Each row below holds a small network's activations on one record, seen along a few directions.
Each row is followed by the record's values for the fields E, W, V, T, L.
Not every record has every field; a missing one is written none.
Other fields move the rows too, some of them a lot.
In the rows, zero is written as 500.
Strong random noise was added to every row along 3 fixed directions; ignore it. To show where, here is one row again and again, with new noise each time:
[470 456 502 435 494 611 425 413 500 557 571 548 576 505 442 562 436 550
 469 517 496 385 516]
[519 464 350 502 645 657 442 553 436 459 599 603 510 489 481 327 473 473
 494 597 505 413 565]
[351 472 310 353 589 612 385 325 467 563 609 447 502 425 396 401 573 332
 451 456 478 366 433]
[474 570 281 444 651 714 374 348 419 456 538 568 443 409 541 356 422 325
 467 508 479 402 515]
[467 620 546 381 413 696 337 107 507 565 438 549 530 430 566 764 251 468
 432 394 461 373 481]

[309 409 341 384 580 504 474 462 460 553 677 404 513 480 307 366 726 358
 497 440 493 421 384] : (E e1; W w2; V v3; T t1; L l12)
[422 578 332 440 523 637 457 351 360 495 465 497 415 470 551 367 472 345
 491 332 383 536 361] : (E e2; W w3; V v3; T t1; L l12)
[572 602 625 513 421 522 402 320 544 544 356 452 425 413 643 710 341 421
 562 443 539 522 494] : (E e1; W w4; V v3; T t1; L l12)
[610 696 556 573 357 658 600 305 421 325 319 741 516 556 712 559 227 604
 483 432 328 590 451] : (E none; W none; V v4; T none; L l12)
[602 550 552 636 508 343 710 671 571 296 448 636 555 591 598 472 511 691
 442 640 460 600 568] : (E e3; W none; V v1; T none; L l12)
[393 496 458 397 381 596 467 307 450 563 493 465 510 483 450 504 493 460
 487 358 383 462 352] : (E e2; W none; V v5; T t2; L l17)
[430 340 529 496 486 301 604 733 523 577 561 369 521 570 379 425 714 573
 522 513 499 576 435] : (E e2; W w4; V v1; T none; L l12)
[334 534 440 375 358 538 551 268 434 474 481 480 496 510 468 493 530 469
 457 325 326 523 278] : (E e2; W none; V v1; T t1; L l12)
[290 419 418 382 407 346 663 442 531 461 618 465 616 581 321 374 763 568
 411 427 368 494 317] : (E none; W none; V v6; T none; L l12)
[785 638 617 732 533 584 556 669 431 378 311 685 440 546 777 528 199 594
 573 574 526 663 666] : (E e1; W w1; V v3; T none; L l12)
[584 506 477 531 564 680 469 573 436 416 595 721 581 571 487 475 349 676
 443 594 509 403 645] : (E e1; W w1; V v6; T t2; L l2)
[437 519 472 453 557 445 508 452 506 566 532 423 514 480 431 515 556 403
 494 437 514 487 472] : (E e3; W w2; V v5; T none; L l12)
[297 309 398 367 461 413 557 521 515 560 654 430 601 571 274 359 765 559
 451 505 433 444 372] : (E e2; W none; V v3; T t2; L l14)
[648 648 353 611 665 610 475 555 391 398 381 575 336 432 718 304 370 323
 520 496 484 602 573] : (E e3; W w3; V v3; T none; L l12)
[487 400 679 482 461 298 521 561 656 626 556 377 614 509 375 686 609 619
 529 549 577 449 523] : (E e1; W w4; V v5; T none; L l12)
[504 434 519 523 430 499 483 564 474 576 467 445 448 505 523 487 515 470
 518 450 488 534 451] : (E e1; W w4; V v3; T t2; L l17)
[536 691 460 539 564 408 486 388 560 403 361 496 406 427 675 579 398 448
 418 483 510 554 546] : (E e2; W w4; V v2; T none; L l12)
[468 349 496 467 533 499 404 597 518 667 589 358 510 457 379 445 588 402
 570 553 624 433 537] : (E e1; W w1; V v5; T t2; L l4)
[746 552 836 591 275 624 412 480 530 602 329 604 532 529 657 895 101 726
 503 494 551 486 667] : (E e3; W w3; V v1; T t2; L l7)
[472 670 485 403 482 605 298 140 569 503 462 493 473 352 571 704 329 395
 427 440 534 340 544] : (E e1; W w4; V v6; T t2; L l17)
[460 631 364 480 562 538 483 347 452 443 443 502 418 443 580 454 447 377
 451 413 423 524 430] : (E e2; W w4; V v3; T none; L l12)
[458 668 488 436 409 744 483 202 413 381 472 694 549 518 566 645 258 571
 414 386 378 438 449] : (E e2; W w1; V v1; T t1; L l12)
[701 536 634 660 576 402 542 678 605 403 473 595 534 509 597 567 428 639
 547 694 603 514 694] : (E e3; W w4; V v3; T none; L l12)
[464 657 354 483 465 619 580 278 389 352 397 605 454 494 609 351 437 388
 480 389 318 573 354] : (E none; W none; V v5; T none; L l12)
[556 536 643 479 417 683 418 408 517 484 553 684 614 541 491 748 262 728
 426 554 516 345 638] : (E e1; W w2; V v1; T t2; L l17)
[490 643 265 501 623 676 459 356 355 375 459 584 358 431 630 321 392 316
 484 426 389 528 418] : (E e2; W w4; V v3; T t1; L l12)
[436 496 347 426 579 533 396 434 477 528 479 435 382 423 554 387 551 309
 446 475 516 492 481] : (E e3; W w4; V v6; T t2; L l14)
[607 427 629 578 405 573 509 685 481 501 486 594 542 570 528 541 395 698
 529 583 523 503 598] : (E e2; W w3; V v1; T t2; L l17)
[581 475 428 626 638 439 591 784 454 410 501 510 446 514 540 270 569 458
 568 614 556 605 578] : (E e1; W w1; V v1; T none; L l12)
[521 318 808 512 349 279 482 629 603 803 455 229 496 510 427 787 568 515
 623 446 619 577 449] : (E e3; W w5; V v5; T none; L l12)
[557 721 380 553 558 547 528 339 452 328 334 579 384 435 720 399 397 367
 484 442 397 601 470] : (E e1; W none; V v3; T none; L l12)
[711 483 697 637 479 626 497 660 459 511 507 653 558 564 556 622 271 676
 609 581 555 501 638] : (E e3; W w2; V v5; T t2; L l12)
[538 514 413 472 630 696 376 466 462 493 569 598 532 468 473 452 380 504
 494 600 563 374 628] : (E e2; W w1; V v5; T t2; L l14)
[635 634 641 508 454 619 320 299 591 547 418 539 529 413 566 798 237 524
 476 537 624 360 691] : (E e1; W w1; V v3; T t2; L l7)
[611 404 661 575 448 566 448 649 499 581 515 516 529 530 485 585 415 613
 621 579 583 491 578] : (E e2; W w5; V v4; T t2; L l17)
[393 392 463 432 422 508 477 488 412 664 495 318 437 475 433 408 627 311
 597 324 460 563 305] : (E e1; W w3; V v4; T t2; L l12)
[518 494 404 522 523 516 555 592 490 392 529 583 505 518 494 361 550 564
 442 575 457 471 552] : (E e1; W none; V v1; T t2; L l7)
[608 598 576 533 451 663 382 390 451 523 375 558 398 441 699 642 204 443
 508 472 518 518 565] : (E e3; W w5; V v1; T t2; L l4)
[355 289 597 480 384 107 828 745 677 448 666 474 763 716 230 470 883 856
 392 623 443 524 422] : (E none; W none; V v1; T none; L l12)
[685 467 574 659 548 590 558 763 471 379 567 726 599 597 517 446 376 768
 560 683 533 482 667] : (E e2; W w3; V v3; T t2; L l12)
[542 694 536 538 466 424 558 324 564 381 327 538 478 471 657 610 399 521
 454 466 435 572 491] : (E e2; W none; V v3; T none; L l12)
[460 375 653 502 251 480 670 546 457 496 501 594 612 682 456 543 543 755
 512 410 330 591 330] : (E e1; W none; V v3; T t2; L l12)
[567 702 273 604 786 458 560 542 529 195 501 641 418 421 668 297 505 394
 415 662 532 509 653] : (E e3; W w5; V v2; T none; L l12)
[648 553 487 626 639 475 432 627 491 503 397 419 329 396 661 436 459 291
 618 565 619 603 588] : (E e3; W w5; V v3; T none; L l12)
[443 571 562 497 412 298 643 394 617 420 408 488 559 544 525 606 583 609
 420 470 420 572 420] : (E e2; W none; V v3; T none; L l12)

Here are new rows. What are their fields?
[679 444 692 660 532 360 535 755 596 504 481 495 519 527 550 596 481 605
 607 676 644 556 653] : (E e3; W w5; V v3; T none; L l12)
[615 366 690 655 496 237 680 908 635 433 548 523 640 618 448 518 641 771
 539 741 607 551 656] : (E e3; W w3; V v1; T none; L l12)
[542 732 413 463 466 719 359 201 427 456 317 553 369 383 701 599 223 356
 418 375 447 473 520] : (E e2; W w3; V v1; T t2; L l7)
[390 723 259 410 485 633 552 141 397 305 412 586 421 444 615 335 451 311
 406 347 298 538 324] : (E none; W none; V v1; T none; L l12)
[403 439 418 435 459 510 497 471 485 526 562 474 527 512 404 397 603 514
 464 455 424 453 423] : (E e2; W none; V v3; T t2; L l17)
[581 509 412 552 610 662 468 580 452 360 540 670 492 498 556 376 404 515
 502 684 567 446 655] : (E e1; W w1; V v1; T t2; L l14)
[378 567 418 405 517 456 468 319 471 609 438 312 429 419 485 496 565 249
 503 312 475 547 367] : (E e1; W w1; V v5; T none; L l12)
[414 430 560 457 455 326 524 525 546 644 481 290 502 491 417 536 662 406
 549 415 546 565 418] : (E e1; W w1; V v3; T none; L l12)
[738 607 450 758 694 455 560 777 456 335 325 565 295 483 773 337 409 421
 589 651 573 714 634] : (E e2; W w5; V v3; T none; L l12)
[447 546 526 485 418 406 589 406 529 454 434 490 526 528 520 538 538 547
 480 436 408 562 399] : (E e2; W none; V v3; T none; L l12)
[573 544 512 541 443 664 459 481 349 558 368 504 391 491 632 469 333 422
 597 362 433 614 420] : (E e2; W w3; V v5; T t2; L l12)
[328 409 459 419 362 377 728 503 516 412 600 535 640 643 351 388 731 665
 412 466 338 532 313] : (E none; W none; V v1; T none; L l12)
[412 322 460 514 485 279 767 780 539 404 665 533 655 668 299 264 811 720
 464 613 422 543 435] : (E none; W none; V v1; T none; L l12)
[346 373 467 415 473 356 566 562 512 608 595 369 570 554 323 444 720 527
 468 423 456 502 378] : (E e2; W w3; V v3; T none; L l12)
[390 718 367 443 508 396 558 181 560 363 348 459 431 424 616 501 556 350
 394 383 387 567 365] : (E e2; W none; V v3; T none; L l12)
[384 540 496 407 523 299 400 321 590 673 405 164 367 353 501 614 658 170
 535 361 582 557 389] : (E e3; W w5; V v3; T none; L l12)
[267 582 412 322 375 404 561 128 527 522 445 367 523 464 432 521 646 346
 426 284 338 508 239] : (E none; W none; V v5; T none; L l12)
[579 547 449 570 499 596 566 515 465 318 444 739 520 576 627 419 384 670
 448 608 416 528 560] : (E e2; W none; V v3; T t2; L l14)
[545 739 303 557 517 657 628 339 393 179 383 748 434 515 724 298 364 476
 420 480 315 596 438] : (E none; W none; V v1; T none; L l12)
[557 517 656 519 407 467 466 469 502 631 378 405 460 489 579 662 416 445
 559 393 535 589 485] : (E e3; W w1; V v3; T none; L l12)
[504 551 528 479 487 576 432 375 499 504 519 520 528 467 491 582 427 472
 529 478 531 439 520] : (E e1; W w1; V v3; T t2; L l12)
[608 762 444 570 644 472 444 315 578 348 361 521 396 349 712 553 372 321
 488 548 558 507 607] : (E e3; W w4; V v3; T none; L l12)
